These are the activations of a small neural network, seen along a few directions. Each row is one input.
Each table varies a few parts of the input and shows all the possible inputs, shuffled.
Descriptions start from the smaller parts, as in this example, which fits no table here: one of 6 places along a line, together with either a single point or one of 9 places around a ring or (one of 2 separate values, together with one of 8 places around a ring).
Shared parts are said once, and a part with two or three values counts as separate values.

Other details of the inputs shift rows strongly along three fixed directions, in all tables alike. That doesn't count.

Rows:
r1: [ -9  -4 -12  23 -17   2   0   5  21  13  32]
r2: [  6  -3 -51  25  -3  29  11 -30  37 -14  -2]
r3: [  9  -6 -17  -2 -45  -3 -18  -3  38 -40  27]
r4: [-10  -8  26 -31  52   7  23  19 -39  42 -48]
r5: [ -5  28  22 -13 -31  46 -14  26  55 -24 -10]
r6: [  5 -17 -48  -9  29  15  14  20 -20  41 -43]
r7: [-10   3 -12 -18 -45  46 -24  57  47 -31 -22]
r8: [ -8 -20   5 -54  51  -3  -1  14 -44  25 -39]
r9: [ -2 -15  43  23 -17 -37  23  -3 -40   3  40]
r10: [ 28   5 -26 -28 -20  49 -33  72  26 -19 -47]
r11: [ -9  21  10   4 -36  18 -40  -4  54 -18  31]
r12: [-10  30  66 -16  -1  -5   0  -3  -9  23   7]
r13: [  9 -26 -29  17 -32 -13   6  10  17 -24  30]
r14: [ 10   5 -34  64 -41  34   8  26  72 -45  -8]
r15: [-21   3  38 -18  22 -34   6 -34 -25  47  35]
r16: [ 26  15  39 -17 -22  -6   0  15  -8 -19  25]
r17: [ 33  -7 -54  25  -4   6  -3 -24 -11 -31 -12]
r18: [ -2 -28 -13   6  23 -31  16 -21 -46  32  14]
r19: [ 39   3 -25  -9 -19  51 -44  68  23 -55 -60]
r20: [ -9  20  32 -49  28  10 -35  12 -10  25 -30]
r21: [-14 -24 -37  47  32  -4  24 -48 -12  10   2]
r22: [ -6  -9 -15  27 -43   4 -10   9  11  -9  12]
r23: [-21   0  28   6 -10  -6 -15   9  17  17  33]
r24: [-16   1 -18  17 -42   5 -17 -37  39 -34  44]
r25: [ -9 -17   3  11  -8 -20  15  -5 -29  19  21]
r26: [ 15  24   4 -28 -47  38 -52  38  49 -35 -11]
r27: [-11 -33 -55  34  -6 -13  32 -35  -8   7  33]
r28: [ 28  -6 -28   4  37  24  11  36  13  -3 -67]
r29: [  8   2  -9 -12  43  -4  25 -23 -49  51 -47]
r30: [ 16 -15 -49 -13  44  41  10  23   3  11 -66]
r31: [ 11 -13 -66  -6  30   7  19 -20 -28  47 -44]
r32: [ 25   1 -47 -41  37  25   2  16 -14  38 -55]
r33: [  7  -6  65 -18  30 -59  21 -43 -72  18  47]
r34: [  0  12  57 -33 -43 -16 -20  20  24 -28  44]
r35: [-12   3  82 -65   4 -41  -2  14 -40  19   5]
r36: [ -7 -18 -43   9   1 -19  34 -54 -18  15  31]
r37: [ 14  -3   2  -5  58 -19  46 -17 -45  40 -50]
r38: [ 15  14 -33 -17   5  61 -23  15  49 -28 -47]
r39: [-17   1  27  -6   1   1 -25  14  12  11  17]
r40: [ -1 -19 -49  67   5  -8  24 -45   0  16  19]
r41: [ -6 -28 -17  26 -41 -21  14   1  10 -21  38]
r42: [-15   6 -12  27 -34  -2   5 -26  25   9  43]
r43: [-21   7  16  10 -15  12 -38  14  28  -3  10]
r44: [ 15  -5 -59 -11  52  37   6 -20  -8   9 -70]
r45: [-11  25  67 -30   5   7   2   3  13   6  18]
r46: [  2 -13 -42  80   3  -4  16 -31  26 -23   0]
r47: [ 43   2 -23 -32   7  21  10  30 -25  -7 -48]
r48: [-25 -14  17  49  38 -46  24 -66 -48  40  33]
r49: [  7 -37 -51  12   7 -43  46 -52 -40  16  20]
r50: [-17  -4  -9  -1 -27  -4  11 -26   5  -2  26]
r51: [-23 -15  -7  12 -26   0  -5  -5  21 -12  31]
r52: [ 10 -14 -77 -19 -12  59 -14  52  21 -13 -82]
r53: [ -4  18  64 -54 -28  -2 -54  32  23 -40   2]
r54: [-24  -1  41 -17  11 -12  -1  20 -23  44  -1]
r55: [ -6  -3 -43  11 -39  18 -12 -22  42 -28  20]
r56: [ 18 -13 -13  31 -13 -30  24 -46 -21 -10  49]
r57: [ 51 -24 -87  28  -6  34  -5  22   8 -44 -37]
r58: [  1  17  31  36 -30  21 -23  30  71 -51  10]
r59: [-35  94 -37 -66  59 -21 -16  49 -30  -9 -10]
r60: [-10  30  69  -1 -25  14 -23  37  32  -5  19]
r61: [ 14  -8 -24 -25  48  33  20  30 -10  21 -57]
r62: [-25 -16  24  18  28 -23  47 -28 -32  35  23]
r63: [-16  12  65  -5  11 -11   7  14 -21  32   3]
r64: [ -5 -16 -28 -31  30  18 -15  19 -19   5 -55]
r65: [  9 -31  19 -58  58 -34   4  19 -61  24 -31]
r66: [-16   4  57 -19  -1 -13 -36  18 -18   2   7]
r67: [ 25  14 -19 -30 -17  26 -22  25  11  -9 -24]
r68: [  4  31  37 -22  -5  23 -26  14  25   1 -14]
r69: [ -7 -13 -44  32  15   2  41 -53 -10  20  -3]
r70: [ 11  27  57 -33  23   5  12  31   1  10 -39]
r71: [-12   4  63 -24  -7 -13 -33  22  -8  -1  24]
r72: [ -2  29  66  18 -21 -14   9  -4  38 -17  41]
r73: [-61  76 -15 -16  41 -53  -2  29 -28  -8  52]
r74: [-15  -8  46 -21  21 -56  30 -46 -73  52  37]
r75: [  3 -15 -29  13   9 -26   6 -57 -30  12  27]
r76: [-12  34  68 -23  14   1 -31  -7  -6  11 -10]
r77: [ -3  16  43 -41   6  -6 -37   1 -21   5 -11]
r78: [ 12   9  13  25 -56  -5  -1  -7  10 -33  36]
r79: [  5  -1 -25  69 -12 -16  32 -55  36 -16  36]
r80: [ 24  14 -42   7   4  30   4  -6  16   6 -29]
r81: [-20 -11 -43  29 -19  -4  -5 -60  11 -18  25]
r82: [ -4  20  53  20  -2 -17   1 -24  27 -18  31]
r83: [ -8   1 -14  63 -28   8 -12 -24  40 -20  32]
r84: [  0 -43 -50  29   8 -31  10 -30 -23  -9   8]
r85: [-12  22  69  10  19 -26   1 -28   1  -3  13]
r86: [ 20  -6  24  10 -20 -11  10  24 -12 -19  30]
r87: [  6  -9   4 -24 -12 -17 -16  -9   4 -24  15]
r88: [-16   3   3  51 -25   1   5 -11  16   6  17]
r89: [-21  23  96  14 -25  -7  -5  39  31 -13  15]
r90: [ 24   3   3  -3  30  15  18  43   8   2 -47]
r91: [-15 -19  25   2 -29 -29   2  13  -5  -8  26]
r92: [ 22  12 -28 -12  31  28 -11  -9   0  10 -48]
r93: [ 29 -18 -41  38 -29  10   3  12  14 -37  13]
r94: [ 18 -36 -66  79 -30 -18  47 -34 -15 -18  43]
r95: [ 19 -38 -62  -1   5  -3   5  14  -2 -11 -21]
r96: [-30  22  93 -16 -11  14 -29  29  39 -21  28]
r97: [ 12   0   2 -51  27  -3   0   8 -54  39 -50]
r98: [ -4  -6  -5 -63  33   4  10   5 -45  36 -56]
Each input here is: one of 2 separate values, together with either a single point or (one of 6 places along a line, together with one of 8 places along a line).
Changing only the choice among 2 separate values turns r21 into r44. The same change can be made to r94. Which row results? -> r47
Changing only the choice among 2 separate values turns r83 into r92. The same change can be made to r93. Which row results? -> r56
Changing only the choice among 2 separate values turns r29 into r88. The same change can be made to r12. Which row results? -> r63
Change only the choice among 2 separate values in r91. List by row number the other rows that result. -> r35
Change only the place on the line of 8 in r43. List by row number the other rows that result. -> r19, r21, r46, r48, r64, r66, r84
A walk changes only the place on the line of 6. It starts at r97 and steps to r74. List the rest of the walk in order. -> r67, r26, r75, r77

Rows:
r99: [ -4   1 -21  33   0 -23  14 -49  -2  -5  29]
r100: [-31  28  40  28 -43  -7 -15 -16  36  -9  65]
r101: [ 24 -18 -18 -21  -3  17 -10  12  -3  -8 -40]
r102: [  9 -13  10   5  -4 -30  11 -22 -23  -7  20]
r103: [ -4 -24  -1  10 -18  -8  11 -18  -1   5  27]
r104: [-18   0  31  -3  17 -26   9 -35 -18  34  26]
r105: [ 35 -14 -64   0   2  13   7  12  -4 -23 -30]
r106: [ -3  16  22 -16 -13  18 -26   6  29  -5  -7]
r107: [-12   5 -21 -17  21  21   1  10   2  18 -38]
r108: [-13  25  -7  -5   9   2   6   9   5  -4   3]
r109: [ 14  -6 -20 -32  26   1  10  33 -31  15 -43]
r110: [ 27  -5 -14 -26   2   9 -10  29  -7  -8 -36]
r111: [-31  -4  10  12  24 -30  29 -46 -28  41  31]
r112: [ 12   5  27 -23  -8  -7  -7  19  -7 -25   5]
r113: [ -8 -15  42   7 -26 -24  -2 -22  -6  -4  42]
r114: [ -1   1  -9  -4  33 -12  12 -27 -34  35  -5]
r115: [ -8   9  28  18 -49 -14  -5   4  28 -34  66]
r116: [ 11  -3 -23  -2  -8   1   8  18   0 -12   3]
r117: [ -4   0  10 -16  12 -22  20  12 -31   7  11]
r118: [-15 -39 -23  31  15 -26  21 -26 -24  13  23]
r119: [ 17 -11  32  58  17   4  38 -13  -3  20 -14]
r120: [ -1  -7  17  -2 -34   6 -14  12  20  -8  20]
r121: [-13  26  57 -44 -11  31 -37  35  34  -3 -11]
r122: [-15  13   2 -28  26  10  -2  17  -8  26 -33]
r123: [ -9 -30 -16   7   8 -16  29 -21 -29  24   8]
r124: [ -9   9 -28   4   1  32 -29  30  38 -14 -29]
r125: [ 15 -42 -33   3  19 -13  25 -39 -39  16 -14]
r126: [ -7 -18 -33  40  -4 -27   9  -5  -5 -12  26]
r127: [ -2  -8  26 -28  23 -30  18   9 -43  27   1]
r128: [-25  23  10  14  12 -13  -8   9  10 -16  28]
r129: [-21  17 -20  23  -1 -13  10 -12   7   1  15]
r130: [  4   8 -32  40 -32  13 -12 -35  30 -29  19]
r131: [-11   2  11  14 -12  -6  -6 -30  15   0  26]
r132: [ 14 -16  -9 -10  17 -24  16  -3 -33  16  -5]
r133: [-11 -13 -26   5  39 -17  30 -42 -34  48  -3]
r134: [ -1   7 -23  10 -26  36 -21  -1  51 -17  -5]
r135: [ -5  13  -3  23 -20   3 -11 -26  17 -12  25]
r136: [ 22 -29 -32 -12  16  -1  11  -7 -27  15 -30]
r137: [  9  -8 -39 -14  28  -6  22  23 -33   7 -30]
r138: [-21  25  41  29 -47  -5 -25 -24  34 -21  61]
r139: [  0 -17  49 -35   9 -14  -1   2 -28  16   1]
r140: [ 10  -7 -77  10  45  -5  33 -27 -27  30 -31]
r141: [ 11 -11 -23  26 -23 -14  10 -17   4 -27  35]
r142: [ 11 -11 -29  41 -53   7 -11 -13  30 -31  33]
r143: [ 17 -21  33  42  29   7  42 -10  -1  30 -33]
r144: [-15  -8  73 -51  13 -15   0  20 -31  31   2]
r145: [  3 -27  -3  10 -16  -6   6 -22  -3   0  16]
r146: [ -9  21  17 -24  31 -13  12   1 -20  19   3]
r147: [ 13   6 -48  21   4   6   8 -28  10 -28  -1]
r148: [ -5  13 -74  25   9  13  17  -2  14 -13 -13]
r149: [ -8   1 -50  13  -7  33   0  -4  30  -1 -19]
r150: [ 36 -10 -64   8 -24  27 -13  20  23 -40 -35]
r151: [ 13  -3  20 -43  25 -11   3  28 -34  18 -23]
r152: [ -2  -2  -4 -24 -20  32 -17  49  20 -12 -35]
r153: [ -1 -10  24 -27  -1  -3   0  20 -11  18  -5]
r154: [ 16 -17 -59  19 -13  15   7   1   1  -2  -9]
r155: [-14   9 -17  -9  39  -9  16  -8 -37  37 -23]
r156: [ -8  30  24   0 -23   5 -23  11  34 -18  18]
r157: [ -9  36  17 -33   3  23 -21  45  19  -5 -27]
r158: [ -9  22  50 -29 -21  26 -36  19  38 -16  -5]
r159: [ 12 -29 -50  32  16 -38  41 -44 -38  11  30]
r160: [ 17  13 -66  14 -13  47 -18   9  35 -14 -28]
r161: [-22  25  32 -15   7  -1  -6   6  -9  19   6]
r162: [  3  11  35 -40  43 -10  -4  -7 -46  29 -26]
r163: [ 14   5  23 -14 -33  13 -29  25  13 -26  -2]
r164: [  0  -4  43  -7 -17 -20  -8  -2 -17   0  27]
r165: [-15  12  47 -27 -35  15 -29  54  27 -13  -3]
r166: [-24  18  57  -8  25 -49  20 -33 -32  23  50]
r167: [  0  -3  11 -27  26   7  -2 -12 -11  22 -23]
r168: [  0   3 -21  27  -1 -15   8 -43   2 -12  19]
r169: [ -2   8 -31  44 -18 -12   8 -43  21 -30  40]
r170: [  2  22   7 -28  20   8  -9  19   0  10 -23]
r171: [-10  20 -33  22  -5  18 -23  25  40 -30  -8]
r172: [ 10  20 -20   3 -18  23 -23  11  39 -28 -11]
r173: [  4   4 -17  -8 -11   7  -3  39   6 -13 -21]
r174: [ 21 -32 -22 -26  35  -6  14  -4 -47  32 -39]
r175: [-19  25  56  -4   1 -30   1 -20  -4  -4  49]
r176: [-33   5  21  16   2  -3 -15  -4  18  -2  25]
r177: [-12  10  59 -36 -28  12 -24  48  15  -5   3]
r178: [-13 -19 -29  57 -23 -18   1 -14   4 -16  45]
r179: [ 11   4 -30   3 -13  29 -21  -8  33 -20 -25]
r180: [ -9   6  50 -36  20  -2 -11  -8 -10  14 -11]
r181: [-12  -3 -19  28  -9  -4   6 -38  16  11  29]
r182: [  5  -2  -1 -19  14  19 -10 -14   4   0 -28]
r183: [ 24  -1  31  42  17  14  30  15  16   6 -32]
r184: [ 30 -10 -27 -10 -10  22 -13  12  -6 -18 -32]
r185: [ 12 -21 -28   8 -16   6   1  -2   7   1  -2]
r186: [  1 -16  -8 -18  17   9 -15  40  -8   3 -33]
r187: [-12  -4  22   1  -7 -19   9  -1 -27  15  26]
r188: [ -1 -20   3  10 -27   1   0 -10  12  -5  23]
r189: [ 22   4   0 -28 -15  27 -26  44   8  -9 -31]
r190: [ -3   9  45 -44  28  -4 -12   1 -19  21 -23]
r191: [-11  36  60 -47  20  -2 -12  28  -6   5   3]
r192: [ 21 -10 -30 -12  -1  18  -4  20 -11   3 -26]
r193: [ 29  -4 -16 -27   9  11  -4  23 -14 -23 -34]
r194: [-20  12  37  17  -2 -40   7 -41  -6   3  53]
r195: [  0  15  54  -9 -46  -7 -26  24  25 -33  33]
r196: [-16   8   9  -8  -6  19 -10   1  24   6   0]
r197: [ -7  14  17  -3  17 -23   9 -23 -15   0  23]
r198: [-22  19  18   0  19  -2 -21  15  -2   5   4]
r199: [  5  -6  -6 -24  37  -9   1  41 -30  -3 -24]
r200: [  5 -15  11   1 -32   8 -14  -1  17 -20   8]
r201: [ 17 -27  12  62  13  18  43 -21  18  15 -24]
r202: [ -5  -9 -42  42 -35  -1   5  -6  11 -14  22]
r203: [ 43  -1 -23  44  19  43  31  29  28 -14 -62]
What do these inputs look like to the network? -> one of 5 places along a line, together with either a single point or (one of 2 separate values, together with one of 10 places along a line)
Changing only the place on the line of 5 turns r122 into r148. The same change can be made to r186. Which row results? -> r199
Changing only the place on the line of 5 turns r126 into r118. The same change can be made to r110. Which row results? -> r145
Changing only the place on the line of 5 turns r109 into r177. The same change can be made to r150. Which row results? -> r113
Change only the choice among 2 separate values in r117. List by row number the other rows that result. -> r108
Change only the choice among 2 separate values in r165. List by row number the other rows that result. -> r122
Change only the place on the line of 10 in r198. List by row number the other rows that result. -> r100, r114, r130, r135, r138, r155, r160, r161, r162
Change only the place on the line of 10 in r190. List by row number the other rows that result. -> r104, r106, r111, r122, r124, r131, r133, r179, r181
